cols: H Z J R L D T G B S
(137): [110 116 135 177  71 129 131  95  88 117]
(17): [110 116  90 177  71 129 131  95  70 117]
(7): [141 133 164 150 140 108  91 128 146 142]
(94): [110 116 135 145  71 129 136  95  70 117]
after: [146]	[142]
asked: [141 133 164 150 140 108  91 128 146 142]	(7)

cols: U X Y K E
(70): [ 39  50  46 219 144]
(18): [138 120 159  93 158]
(32): [ 78 186 122 161 118]
(177): [ 66 137  91  71  96]
(148): [178 193 176 158 178]
(124): [126 182 105 128 137]
(68): [117  80 134  73 145]
(150): [189 161 179  72  85]
shift -1: [128]	[127]
shift +1: [193 176]	[194 177]
down: [ 93 161  71 158 128  73]	K
shift +1: [ 46 219]	[ 47 220]
after: [50]	[46]
down: [ 93 161  71 158 128  73  72]	K

cols: W P M C F N
(24): [ 72 115 107  79 100 117]
(2): [158 124  77 118 163 134]
(95): [ 78  70  90 154  45 170]
(123): [ 49  99 138 110  81 160]
(129): [160 140  85 106 164  89]
after: [90]	[154]
shift +1: [72]	[73]
shift -1: [124]	[123]
shift +1: [49 99]	[ 50 100]
down: [100 163  45]	F

cols: Sete zab tiri Tipe Mabu Kan det dukop nak gepu
(71): [102  94 119 122 179  54  97 123  93 114]
(59): [ 54 105 145 124 121  97  76 130 177 134]
(9): [133  94 124 131 186  58 123 127  74 119]
(182): [185 110 151 136 180  95 171 127  79 144]
(167): [196 125 163 126 170 123 183 119  98 154]
(35): [ 77  96 123 115 165  61  79 121 120 116]
(28): [ 59 100 133 115 144  76  71 123 151 124]
(163): [ 61 110 153 140  97 120  90 141 191 143]
(179): [163 100 135 136 186  72 149 129  69 131]
(64): [196 142 166 110 157 150 184 109 120 158]
after: [141]	[191]
shift -1: [196 142 166 110]	[195 141 165 109]
down: [180 170 165]	Mabu
down: [110 125]	zab
shift +1: [180  95]	[181  96]
down: [124 143]	gepu

cols: bav fiku Mizu nomil bagol Guvo Zub
(91): [146 218  62 149 171 141  59]
(108): [181  93 144 121 136 199 132]
(128): [169 137 108  95  86 114 134]
(43): [177  62  92  81  65 217  89]
(100): [211 108 138  84  66 198 150]
(4): [135 165  91 195 180 204  80]
after: [91]	[195]
shift +1: [181  93]	[182  94]
after: [86]	[114]
shift +1: [137 108]	[138 109]

cols: Vugeg Nifeb Nus luter mota matan mopi molit koruv
(120): [148  64 153  79 170 169 128 136 129]
(99): [160  88 139 120 136 142  95  42 125]
(157): [110 103 135  63 156 130 115  94 190]
(52): [188  89 133  98 133 138  60 132 118]
(65): [188  89 133  98 153 138  60 132 151]
(21): [175 102 147  92 146 189 137 151 153]
after: [95]	[42]
shift +1: [115]	[116]
after: [64]	[153]
shift +1: [135  63]	[136  64]
down: [125 190 118]	koruv
after: [128]	[136]
down: [120  63  98  98]	luter

cols: Nuv Taki Zaf gegu talet bafa Zeg ditof Susov
(164): [126  93 163 109 119 118 162 169 133]
(189): [176 136  81 156 138 186  85  47 118]
(198): [140 125 118 138 136 168 111 121 112]
(97): [161 109 172  88 107 147 168 180  96]
(169): [170 111 142  54  61 165 145 154 102]
(210): [122 105 139 161 142 170 130 117 148]
(203): [166 111 177  93  91 150 185 150 121]
(170): [ 60  78 148 135 127  51 147 154 227]
(121): [183  71 134  97  88 225 125 119 106]
(15): [160  72 165  49  30 146 182 135 169]
(60): [ 81 169  77 199 199 118  63 106 132]
(151): [131 152 124 137 139 150 124 133  96]
down: [118 186]	bafa
down: [118 150]	bafa
shift +1: [147]	[148]
down: [147 165 170 150]	bafa
down: [154 119]	ditof
shift -1: [125 118]	[124 117]
down: [109 111 105 111  78  71  72]	Taki

cols: nomem Selob viguz gog duf Piged Roke deki
(85): [143 154 126 105  79 163 163 105]
(103): [178 108 136 172 144  86  95 105]
(51): [143 154 126 105 139 139 167 100]
(16): [104  63 142  59 191 114 164 167]
(122): [161 157 166 119 178  51 104 137]
down: [154 108 154  63]	Selob
asked: [104  63 142  59 191 114 164 167]	(16)

cols: laz zipe fum Rak mar kobet
(125): [ 95 143 130  81  97 132]
(101): [136 156  80 135 112 151]
(105): [168 176 155 160 148 149]
(14): [116 217 174  74 228 130]
(98): [162  98 128 151  97 155]
shift +1: [ 98 128 151  97]	[ 99 129 152  98]
down: [132 151 149 130]	kobet
shift +1: [143 130  81  97]	[144 131  82  98]
after: [80]	[135]
down: [ 74 151]	Rak
after: [81]	[97]
after: [176]	[155]

cols: mosa Denog mazi kupi
(143): [105 133 159 140]
(92): [108 131 157 140]
(58): [105 159 156 133]
(44): [161 185 191 112]
(119): [206  68 113 101]
(102): [115 121 146 145]
down: [140 133 112 101]	kupi
after: [157]	[140]
down: [159 157 156]	mazi
shift -1: [161]	[160]
down: [131 159]	Denog
down: [140 133 112 101 145]	kupi
down: [131 159 185  68 121]	Denog

cols: kuno fotul Dunal rasef Suz
(30): [ 76 210 148 164 116]
(134): [ 84 158 178 159 139]
(82): [109 191 125 177 110]
(115): [140 196 165 188 176]
(72): [154 191 161 193 104]
(149): [ 82 180 139 144 126]
(162): [139 198 166 145  93]
(31): [100 209 112 146 129]
shift +1: [100]	[101]
shift -1: [109]	[108]
down: [176 104 126]	Suz
after: [209]	[112]
after: [177]	[110]
shift -1: [112 146]	[111 145]
after: [146]	[129]

cols: gike zoki tilon sarez Nozo gad bim
(25): [149 129 107  86 125  69 141]
(172): [138  56 116 117  75 150  84]
(69): [128  91 155  81 115  55  70]
(63): [ 67  87 176  60 145 172 129]
(11): [207 119 105 183  74  71 110]
(130): [ 94  94  64 121  75 169  97]
(13): [140 142 152  70 169 182 121]
(136): [143 154 155  97 138 136 163]
(156): [227 172  69 175 155 117 150]
(55): [140 142 152  70 169 154 175]
after: [74]	[71]
after: [145]	[172]
after: [183]	[74]
after: [64]	[121]
asked: [128  91 155  81 115  55  70]	(69)
shift -1: [ 56 116]	[ 55 115]
down: [ 64 152 155]	tilon

cols: Pebo fam vit goduv Febif nub kulub ditut Kupu
(67): [119 184 122  89 145 154  91 124 127]
(88): [136 188 121  91 132 177 138 153 123]
(73): [122 152  79  67 122 159 125 100 167]
(155): [119 184 122  89 145 154 201 164 175]
(33): [143 128 114  97 135 122 130 121 124]
(110): [ 57 150  82  90 123 102 204 145 117]
(146): [119 184 122  89 145 154 118 124 127]
shift +1: [128 114  97]	[129 115  98]
shift -1: [145 154 118 124]	[144 153 117 123]

cols: rivek mibe bub Nifi Nemin Noted
(160): [ 99 120  77 178  75 176]
(45): [151 130  85 138 137  99]
(112): [ 99 103 125 136 147 156]
(173): [ 99 120  77 178  75  89]
(77): [104  93 195  72 216 117]
(168): [157  82 137  80 148 109]
(90): [217 168 102 134  88 161]
(118): [131 181 123 123 176 120]
shift -1: [102]	[101]
down: [151  99  99 104 157 217 131]	rivek
shift -1: [ 99 120  77]	[ 98 119  76]

cols: raru vusaz Gom vedu Lisi fof Bip patom dedid Vita
(142): [ 93  72 172 138 196 158 131  91 177  91]
(49): [203 112 186 153  98  67 203 102 162  97]
(86): [ 43  65 196 140 113 122 176  82 176 120]
(12): [203 112 186 153  98  67 203 102 162  31]
(26): [ 91 137 102 146 175 112 215 146  77 142]
after: [175]	[112]
shift -1: [203 112]	[202 111]
asked: [ 93  72 172 138 196 158 131  91 177  91]	(142)
after: [215]	[146]
shift +1: [203]	[204]
after: [77]	[142]
after: [172]	[138]

cols: nat Lagok zav Tila divo ragol Lumul zuvud gop
(133): [160 178  67 105 120  94  91 123 118]
(138): [140 132 149 114 108 145 140 139 141]
(89): [135 103 106 129 204  93 120 134 114]
(23): [ 70 132  75 121 191 171  51 157  99]
(42): [160 178  67 105 120  94  91 116 118]
down: [134 157]	zuvud
down: [139 134]	zuvud
after: [145]	[140]

cols: Bival vevab Kog safi
(66): [127 110 202 119]
(113): [121 159 127 166]
(50): [114 102 131  86]
(53): [154 131 132 128]
down: [127 121 114]	Bival
down: [ 86 128]	safi
shift +1: [132]	[133]
down: [159 102]	vevab
shift -1: [154 131 132]	[153 130 131]

cols: Pudo tesu sem vovub
(34): [163 154 112 144]
(76): [164 163 106 119]
(116): [ 72 197  60  43]
after: [60]	[43]
after: [164]	[163]
shift +1: [60]	[61]
down: [144 119]	vovub

cols: Datin lipef rovi raf Luv rirek soleb Nufa ris
(78): [138  41 112 194  63 190 116  51 184]
(75): [115  41 112 194  63  74  78 139  56]
(48): [138  41 112 194  63 139  78 143 154]
after: [115]	[41]
asked: [115  41 112 194  63  74  78 139  56]	(75)
after: [116]	[51]
after: [51]	[184]

cols: Musum feno tev Luzin
(81): [ 52 151 136  95]
(192): [147 150 118  85]
(10): [200 130 132  73]
(29): [179 152 180 150]
(107): [177 131  81 171]
(191): [104 148 135 147]
(178): [184 159  80 139]
(195): [125  63 197 124]
(147): [141 103 179  90]
(19): [173 180  77 119]
(36): [115 179  60  63]
down: [152 131 148 159  63]	feno
shift +1: [177 131  81]	[178 132  82]
shift +1: [200]	[201]
after: [130]	[132]
down: [180  81 135]	tev
after: [152]	[180]
after: [148]	[135]

cols: Fud sis togu Likel tulu
(37): [112 168 104 109 107]
(22): [115 209 111 120 109]
(6): [140 168 104 109 107]
after: [209]	[111]
after: [111]	[120]

cols: gumas Zoda Balu vor
(135): [ 95  65 130  97]
(93): [113  71  93 114]
(20): [115  82 180 165]
(96): [184 159 194  81]
(8): [113  71  93 153]
(46): [188 205  54 173]
(83): [115  82 187 172]
down: [ 95 113 115 184 113 188]	gumas
after: [187]	[172]
after: [188]	[205]
after: [180]	[165]

